A small network was shown many inputs. Here are its activations along a few directions, one row for each input.
Each table varies a few parts of the input and shows all the possible inputs, shuffled.
A made-up example of a description, with smaller parts first: ring(5) and (point or line(11) or (values(3) and line(6))).
Shared parts are said once, and a part with two or three values counts as separate values.
In the rows, zero is written as 128.

Other details of the inputs vary at random and push rows far along two fixed directions, the same in every table; ignore that.

Table:
R1: [137 126 118 143 134 131 134 112  96 108 113 116 140 114]
R2: [142 144 101 131 130 122 122 134 169 108 130 146 111 106]
R3: [142 138 121 137 134 134 131 111  82 104 106 104 146 118]
R4: [133 144 108 122 130 134 119 143 183 102 139 165 106 117]
R5: [158 139  90 138 135 113 130 126 165  98 125 143 115 105]
R6: [ 94 112 164 115 120 146 124 142  82 171 131 120 142 153]
R7: [138 133 134 124 128 120 134 134 165 140 141 135 114 124]
R8: [143 127 113 135 127 123 134 142 187 126 148 144 113 121]
R9: [101 119 152 108 118 154 113 170 166 142 149 156 108 145]
R10: [172 131 108 140 138 101 150 113 167 120 133 125 123 114]
R11: [172 138  77 156 141 102 142 101 151 102 117 127 132  93]
R12: [142 129 137 129 128 142 133 128 104 118 118  99 146 134]
R13: [147 141  90 138 134 106 133 117 166 123 134 151 118 106]
R14: [ 93 111 165 120 119 146 128 139  84 164 137 120 137 151]
R15: [116 109 150 131 130 140 133 125  74 144 124  92 150 142]
R16: [ 74 138 157  94  96 130  90 159 187 144 143 167  96 158]
R17: [121 128 121 137 130 122 134 114 103 134 129 130 131 120]
R18: [152 125 104 159 138 115 146  93  86 109 110 103 147 105]
R19: [101 117 169 108 122 166 116 152  87 143 121 119 143 157]
R20: [131 134 123 128 134 141 123 124 104 112 111 128 139 125]
R21: [ 88 126 157 104 122 158 106 155  88 134 121 143 123 149]
R22: [111 125 152 130 130 131 131 108  53 144 109 108 141 127]
R23: [149 126 128 137 129 133 136 126 119 122 121 100 142 124]
R24: [111 129 144 103 126 152 114 163 166 128 147 145 115 148]
R25: [167 136 105 137 134 128 141 127 177  97 135 127 128 118]
R26: [ 74 119 171 101 121 144 111 149  87 163 128 153 113 148]
R27: [ 91 115 167 113 116 152 116 158 100 163 134 122 128 150]
R28: [155 130 100 152 137 104 148  91  83 119 112 103 146 110]
R29: [170 129 102 139 133 117 140 130 170 106 130 122 126 117]
R30: [ 81 131 149  98 127 136 107 154 157 152 149 177  93 137]
R31: [150 126 119 155 121 101 142  70  93  97 100  82 161 127]
R32: [147 119 130 137 132 136 137 124 109 124 116 103 150 129]
R33: [148 142  98 133 121  91 125 101 198  95 131 130 119 125]
R34: [156 141  98 139 141 104 139 107 164 117 125 148 118 101]
R35: [124 126 125 132 136 134 125 119  93 115 117 115 138 122]
R36: [115 113 149 129 129 133 137 119  73 152 130  95 151 143]
R37: [164 130 112 142 136 109 150 112 174 120 139 130 123 113]
R38: [150 129 103 153 142 106 148  81  73 117 114  92 154 110]
R39: [135 137 100 130 130 114 123 140 174 120 137 160 103 112]
R40: [ 99 131 134 108 123 146 103 161 156 135 134 170 106 131]
R41: [ 91 117 174  99 117 166 111 167  96 146 129 130 129 165]
R42: [147 119 136 138 140 118 149 100  97 133 123  92 148 128]
R43: [138 125 127 146 138 117 146  91  79 123 112 111 142 113]
R44: [ 89 119 166 111 115 145 119 152 100 171 140 125 128 151]
R45: [167 120 113 154 135 107 158  93  83 126 116  81 159 121]
R46: [123 142 114 115 110 107 107 133 224 117 137 168 103 135]
R47: [132 145 101 129 127 111 125 131 172 130 143 155 105 110]
R48: [136 131 116 145 132 121 133 110  88 123 112 107 139 111]
R49: [147 138  89 139 139 109 130 120 170 108 136 142 114 104]
R50: [109 124 152 106 124 136 120 155 170 158 146 160 109 141]
R51: [146 129 114 126 133 128 129 142 186 115 145 134 118 124]
R52: [121 119 147 136 113 113 128  90  57 121  95  83 160 149]
R53: [104 137 132 106 129 146 107 152 147 118 137 157 111 135]
R54: [ 80 108 174 107 116 160 110 165  99 172 133 134 130 159]
R55: [112 119 142 114 120 137 119 163 154 149 144 146 111 143]
Description of these inputs: values(5) and (point or (values(2) and line(5))).
The inputs of R53 and R3 match in every part but the values(5) part. If R33 is changed in the same way as R53 into R3, which row does it become?
> R16
The inputs of R45 and R36 match in every part but the values(5) part. If R10 is changed in the same way as R45 into R36, which row does it become?
> R42
Which other rows does R48 become when the values(2) part takes its other values? List them by row number.
> R27
Which other rows agree with R54 in the values(5) part? List them by row number.
> R6, R11, R13, R19, R20, R32, R34, R40, R46, R50
Which other rows does R15 become when the values(2) part takes its other values? List them by row number.
> R49
